[135  76 129 156] = Gel
[130  86 152 132] = fam
[151 135 132 156] = Tolaz
[157 116  89 130] = Mos
[115 113 134 123] = gibu
[128  72 104 140] = tova
[183 126  77 167] = Fomus
[110 196 156 100] = vufa
[ 91 148 199 112] = safa
where: [152]  fam, 3
where: [151]  Tolaz, 1
where: [76]  Gel, 2

[136 169 111 169] = bik
[120 142 168 112] = gom
[136 169 124 190] = tupo
[137 139 124 168] = bobu
where: [139]  bobu, 2
step +1: [120 142 168]  [121 143 169]
step -1: [136 169]  [135 168]
where: [112]  gom, 4
where: [137]  bobu, 1
step +1: [169 124]  [170 125]
where: [190]  tupo, 4

[178 119  80 138 124  52 136 151 120  88 102 203  73 100  79  68 190] -> dite
[ 95 179  59 108 201 119  97 125 166  56  57  61 197 185 146  63 182] -> Robu
[178 146 197 103  79  77 157 128 173 159  87 172  88 104  86 170 109] -> Dubup
[159  68 125  69 125 123 105 142 203  76 198 166 202 115 176 190 163] -> Sevev
[114 162 102 112 107  81 185 158  86 110 138  84 136 120  62  60  80] -> kabi
[118  92  88 141 155 179  53  56 169 101 144 204  61  71 171  86 165] -> relav
[ 55 189 152  74  61 107 179 112 171 184  75 131 205 178 170  87 123] -> Sas
[178 168  59  64  54  89 156  69 135 202  60 156 201 168 113  74  73] -> Rufi
[ 82 148  57 111  90  77 193  88 191 127 204 195  80 186 161 110  89] -> ruma
[200 171  69 103 112 119 138 187 143 112  79 111 187 136  58  72 102] -> rupu
where: [82]  ruma, 1
step -1: [124]  [123]
step -1: [108]  [107]
where: [200]  rupu, 1
where: [157]  Dubup, 7
where: [105]  Sevev, 7

[138  96 134 148 158 127 122 167  83 125 130 124 124 120 130 123 120 123
 146 110  94 109 125 135 123 144 111 150 142 125 109 115 123 130 179 155
 131 114 133 142 122 110 138 129 126  93 122 132 141 136 141 142 164]  Tiza
[130 109 134 143 146 126 123 151 105 124 127 127 124 121 130 122 124 126
 142 120 116 118 129 137 129 137 115 140 136 125 118 119 128 126 158 143
 126 120 116 139 127 115 137 127 120 109 128 135 135 131 136 136 149]  zul
[145  82 134 142 162 132 122 181  69 133 143 126 107 120 120 127 107 130
 134  92  62 139 115 123 122 147 124 161 155 130  93 113 125 133 191 160
 146 113 143 136 113 116 130 121 148  86 112 108 137 148 138 147 179]  mufam
[142  91 133 146 161 128 124 172  75 129 134 123 109 121 127 127 116 124
 142 103  80 107 121 130 120 146 115 154 146 126 104 115 121 133 184 159
 137 112 138 139 119 111 134 128 135  89 117 124 141 140 141 144 170]  bagev
q: [130 109 134 143 146 126 123 151 105 124 127 127 124 121 130 122 124 126
 142 120 116 118 129 137 129 137 115 140 136 125 118 119 128 126 158 143
 126 120 116 139 127 115 137 127 120 109 128 135 135 131 136 136 149]  zul
where: [92]  mufam, 20
where: [170]  bagev, 53
q: [138  96 134 148 158 127 122 167  83 125 130 124 124 120 130 123 120 123
 146 110  94 109 125 135 123 144 111 150 142 125 109 115 123 130 179 155
 131 114 133 142 122 110 138 129 126  93 122 132 141 136 141 142 164]  Tiza
step +1: [111 134 128]  [112 135 129]

[124 124 129 206 125 127 127 144 125] : pob
[132 128 125 127 129 114 132 131 132] : Sapum
[123 129 184 207 131 120 132 127 126] : dubir
[132 141 180 179 185 108 132 149 125] : lopig
step -1: [123 129]  [122 128]
step +1: [114]  [115]
step -1: [128 125 127]  [127 124 126]
step +1: [132]  [133]
step -1: [123]  [122]
where: [184]  dubir, 3

